Each row has a name. Each question is about the rows just above it. Places in a row count from 1.

[-.50, .39, -.50, -.26] -> Busi
[.53, .02, .71, .71] -> gulaf
[.40, .40, .40, .24] -> Pulig
[.25, .02, -.47, .31] -> lale
Every place of [-.50] in Busi: : 1 3
Count of [-.47] in lale: : 1
At which places does Pulig hold [.24]? : 4
How many times does Pulig hold [.40]? : 3
Every place of [.71] in gulaf: : 3 4

[.50, -.08, .01, .08, -.12, .04, -.17, -.03, .14, .26, .02, -.04, .10, .28, .90, .08, -.15, -.12, .27, -.45, -.22, .25]  sis
[.82, .05, -.28, .08, -.19, .04, .05, -.03, .14, -.24, .40, .14, .10, .28, .16, .16, .25, .38, .23, .16, -.22, .25]  ruf
[-.90, .05, -.28, -.19, -.19, .04, .42, -.03, .14, -.24, .40, -.04, .10, .27, -.52, .08, -.15, .38, -.15, -.90, .13, -.04]  kor
[.50, -.08, -.03, .04, -.19, -.22, .10, .04, .14, .18, -.18, -.04, .15, .14, -.15, .10, -.15, .08, .15, .10, -.22, .25]  viduk
How many times does viduk hold [-.15]? : 2
Times [.28] occurs in ruf: : 1
Every place of [-.22] in viduk: : 6 21
Every place of [.14] in kor: : 9
Every place of [.15] in viduk: : 13 19

[-.58, -.58, -.78, -.82, -.82] = fesu
[-.87, .32, .32, -.88, -.12] = sokil
[-.50, -.12, -.10, -.10, -.17] = rinu
[-.66, .93, .39, -.13, .70] = piga
[-.81, .17, -.08, .31, .12] = mise
[.32, .32, -.57, -.57, .32] = Tav
[-.87, .32, -.51, -.94, -.12] = pevab
How many times does Tav hold [-.57]? : 2
Every place of [-.57] in Tav: : 3 4
At which places does sokil hold [-.87]? : 1
Times [-.81] occurs in fesu: : 0
Places of [-.50] in row rinu: : 1

[-.19, -.68, .00, .64, .08, -.07, -.05, -.57, -.43, -.11, -.29, -.08, -.05, -.01, .56, -.29, -.46, .04] -> Dok
[-.32, -.64, .26, -.25, -.01, -.40, -.03, .19, -.42, -.24, .17, .20, .21, .32, -.12, .49, .17, .46] -> perog
[.36, -.46, .00, -.19, -.27, -.01, .89, .00, .12, -.20, -.66, .03, .00, .12, .12, .13, .09, -.01] -> migu
[.67, .70, -.18, .36, .19, .43, -.21, -.22, .20, .48, -.42, .02, -.36, .16, -.40, .01, -.50, .26] -> Kitiz
[.07, -.46, .60, -.41, .18, .01, -.41, -.43, .18, -.41, .71, -.09, .18, .18, -.41, .18, .18, .05] -> Zalus
[-.08, .42, -.41, -.17, .02, -.01, -.06, .57, -.24, .03, -.47, .16, .19, -.06, .48, .22, .76, -.52] -> vitop
[.51, .09, -.15, -.71, .11, -.19, -.42, .27, -.24, .22, -.50, .02, -.42, -.42, .08, -.05, .51, -.42] -> vez
[.68, .40, .30, .18, -.16, .51, .30, -.63, .53, .24, -.63, .17, -.44, .68, -.63, .68, -.04, .30] -> fab
[-.39, .57, -.41, -.09, .33, -.08, -.22, .38, -.31, -.07, -.59, .15, .34, .05, .33, -.54, .01, .47] -> dabe
[.08, -.24, -.72, -.54, -.12, .10, -.05, .08, .58, .08, .07, -.54, .20, -.54, -.55, -.35, .06, .06] -> Genuk
At which places does vez hold [-.42]? : 7 13 14 18
Times [.12] occurs in migu: : 3
How many times does Genuk hold [.08]? : 3
Times [-.63] occurs in fab: : 3
Count of [.68] in fab: : 3
How many times does Zalus hold [.18]? : 6
How many times does Zalus hold [-.42]? : 0

[.02, -.04, .04, .04] : pogi
[-.94, -.25, -.31, -.93] : kag
[-.30, -.31, -.31, -.31] : lizaf
At which places does lizaf hold [-.30]? : 1
How many times does lizaf hold [-.31]? : 3
At which places does pogi hold [.04]? : 3 4

